Each row below holds a small network's activations on one input, seen along a few directions.
In each table, some parts of the input vary, and every possible input appears once, in random order.
A made-up example of a description, with smaller parts first: one of 2 separate values, together with either a single point or one of 9 places around a ring or (one of 5 places around a ring, together with one of 6 places along a line).
Shared parts are said once, and a part with two or three values counts as separate values.
In the rows, 128 means zero.

Rows:
x1: [130 172 104 126 104 122 117 135 109 164 114 134 230 166 114 171 128 117
  74]
x2: [145 101 112 124 158 147 102  73 125 128 154 142 101 107 155  88 137 116
 133]
x3: [132  87 162 126 124 124 156 147 153  87 123 147 100  81 116  91 115 130
 174]
x4: [121 123 105 100 158 135 107  55 132 120 167 108  84 104 148  58 115 115
 135]
x5: [134  71 174 131 125 130 152 174 145 106 123 156 114  97 124 101 132 116
 179]
x6: [158 112 133 167 211 108  89 111 164 140 145  89 120 180 178 148  63 196
  50]
x7: [126 119 155 123 112 134 181 121 146  66 121 102  70  68 117  75 101 136
 166]
x8: [106 199 107 124 102  77 144 126 143 128 120 127 114 159  79 179 162 127
 109]
x9: [136  70 172 147 117 146 165 195 108 117 118 148 115 112 115 101 135 105
 186]
x10: [ 70 171 105 106  82 100 138 165 103 104 113 103 121 159 103 208 138 162
  88]
x11: [154  97 125 138 154 171 102  98 117 144 143 148 115 121 167  98 155 113
 138]
x12: [113 168  97 105  88 105 136 182  89 143  99 118 201 157 140 216 111 151
 110]
x13: [150 108 130 144 148 191  91 127 100 165 147 149 134 125 147  78 160 117
 138]
x14: [118 192 112 129 110 104 111  82 158 180 107 122 173 157  88 183 138  93
 112]
- What is each input in this table made of? => either a single point or one of 5 places around a ring or (one of 2 separate values, together with one of 4 places along a line)
- What sort of input is x1? => one of 5 places around a ring
- Start at x14 and move only the place on the ring of 5, one step at a time. The first step leads to x1. Which rows follow, in order? => x12, x10, x8

Rows:
x15: [166  93 148 158 174 162 108  93 160 163 136 152 118 127 146  90 132 100
 148]
x16: [112 169  82 118 110 129  92 167  76 169 117 121 200 184 145 215 134 157
  71]
x17: [111 146 114 106 108 143 133  96 113 107 137 117  86  96 116 100 142 123
 143]
x18: [150  59 175 144 134 158 159 198 122 110 123 151 135  91 146  74 112 125
 170]
x19: [108 175  79 130 144 119  83 121  94 151 136  98 176 203 153 195 116 183
  22]
x20: [114 171  90 118  87 129 105 187  61 178 111 123 212 190 130 212 137 141
  93]
x21: [146 131 125 117  99 143 122 111 100 138 127 158 150 114 114 101 172  83
 160]
x22: [106 137 121 107  95 145 135 112 104 107 132 126  99  90 110 104 151 117
 155]
x23: [159  91 144 159 196 147  95  61 169 159 151 121  99 140 153  83 110 108
 127]
x24: [147  59 170 143 152 157 150 166 133 105 131 139 122  92 161  87 103 138
 162]
x25: [141 133 114 114 121 142 113  89 114 135 137 152 138 111 132 106 164  97
 150]
x26: [108 204 113 128 100  60 147 134 175 140  94 112 171 165  85 230 116 132
  80]
x27: [119 208 115 139 123  47 137 111 182 138 114  93 155 169  88 215 103 150
  46]
x28: [111  89 154 121 119 127 156 170 132  81 131 137  76  95 125 105 131 144
 165]
x29: [148  63 166 139 161 151 138 147 145 100 131 129 105  99 170  83  92 151
 154]
x30: [169  93 160 166 142 165 129 139 132 162 122 166 147 120 124  79 156  85
 171]
x31: [165  91 154 166 162 164 120 109 145 163 132 159 133 120 138  92 145  93
 160]
x32: [ 99 197 115 123  92  62 152 146 162 144  87 122 180 159  80 231 123 125
  98]
x33: [149  60 156 143 184 136 125 109 152  99 144 103  85 112 173  80  67 158
 133]
x34: [110 175  82 121 118 127  88 150  85 161 120 111 190 194 151 210 130 165
  55]
x35: [118  96 148 119 130 124 151 151 141  80 135 127  63 101 130 103 121 152
 154]
x36: [138 139  99 119 159 125 106  49 132 139 161 119 106 125 146  90 134 105
 113]
x37: [125 104 139 126 157 108 142 120 142  76 149 100  45 109 134  94  98 164
 137]
x38: [ 90 196 120 117  72  66 162 165 150 147  81 126 195 170  67 224 125 115
 121]
x39: [115 151 100 110 138 129 123  77 122 105 155  97  66  98 126  81 116 142
 121]
x40: [105 133 132  99  74 149 136 135  94 103 122 134 113  93  95  98 157 107
 168]
x41: [109  87 162 118  99 131 165 194 117  84 123 146  92  98 108  98 141 126
 174]
x42: [145 136 105 115 134 140 110  74 128 140 144 144 125 119 137 103 154  98
 134]
- What is each input in this table made of? => one of 4 places along a line, together with either one of 2 separate values or one of 5 places around a ring
- Changing only the place on the line of 4 turns x25 into x36. The same change can be made to x22. Which row results? => x39
- Which other rows does x19 become when the choice among 2 separate values takes its other values? List them by row number. => x27
- List by row number the other rows that have the place on the line of 4 in common with x17. => x15, x26, x29, x34, x35, x42
- List by row number the other rows that have the place on the line of 4 in common with x21. => x18, x20, x30, x38, x40, x41

Rows:
x43: [146  96 153 142 145 158 122 104 143 129 137 143  83 101 126  74 146 107
 173]
x44: [129 156 117 146 143 108 117 145 140 158 117 120 167 172 135 191 115 151
  82]
x45: [133 119 129 119  98 144 133 159 102 148 111 159 173 124 124 137 149  97
 167]
x46: [135  98 150 140 167 124 141  94 176 111 142 124  77 104 134  78 108 119
 150]
x47: [148 134 129 149 131 135 113 133 126 170 116 143 194 164 128 156 135 109
 101]
x48: [ 86 156 131 108  86  96 164 160 135  89 109 108 113 116  93 165 119 148
 127]
x49: [138  84 134 131 142 173 113 128 105 120 149 154  92 111 150  75 162 122
 152]
x50: [148  89 144 125 160 130 132  97 155  96 143 119  96  89 161  80  94 140
 137]
x51: [112 221  62 110 114  98  89  64 115 170 130 106 170 177 114 195 143 124
  59]
x52: [137  91 124 125 155 170 107 119  98 120 152 113 105 112 169  74 108 148
 129]
x53: [104 151 125 123 116  80 138 165 130 109 119 106 122 163 111 184 110 165
  97]
x54: [120 142 139 118  79 120 167 168 112 117 111 141 145 103  89 127 146 104
 163]
- What is each input in this table made of? => either a single point or one of 5 places around a ring or one of 6 places around a ring
- What sort of input is x52? => one of 5 places around a ring

Rows:
x55: [153 108 118 143 163 170  89 121 110 166 139 138 140 137 174 118 130 137
 129]
x56: [133 112 140 137 159 100 128 138 152 110 133 109 101 141 146 139  92 166
 112]
x57: [134 118 135 137 113 147 130 161 110 159 112 152 189 146 124 142 140 100
 136]
x58: [101 138 135 126 109 100 163 189 123 108 116 115 132 139 108 157 111 148
 122]
x59: [ 94 151 120 108  92 107 151 139 131 105 115 123 140 125 104 159 129 127
 116]
x60: [146 129 118 138 148 155 100  91 124 144 141 127 129 126 147 110 137 129
 106]
x61: [128 144 123 123  98 125 129 135 114 138 118 145 163 137 109 148 156 107
 122]
x62: [140 145 117 126 152  98 117 100 147 125 138 108 100 128 140 135 107 152
 119]
x63: [141  64 171 132 135 169 157 139 137  93 138 152  60  56 130  35 141 107
 214]
x64: [134 145 113 128 146 122 110  77 136 136 142 110 113 134 129 113 119 126
 111]
x65: [105 154 119 111  92 115 132 118 124 124 116 128 141 138  96 153 145 110
 122]
- What is each input in this table made of? => either a single point or (one of 2 separate values, together with one of 5 places along a line)
- Start at x56 and move only the place on the line of 5, one step at a time. The first step leads to x62. Which rows follow, in order? => x64, x60, x55
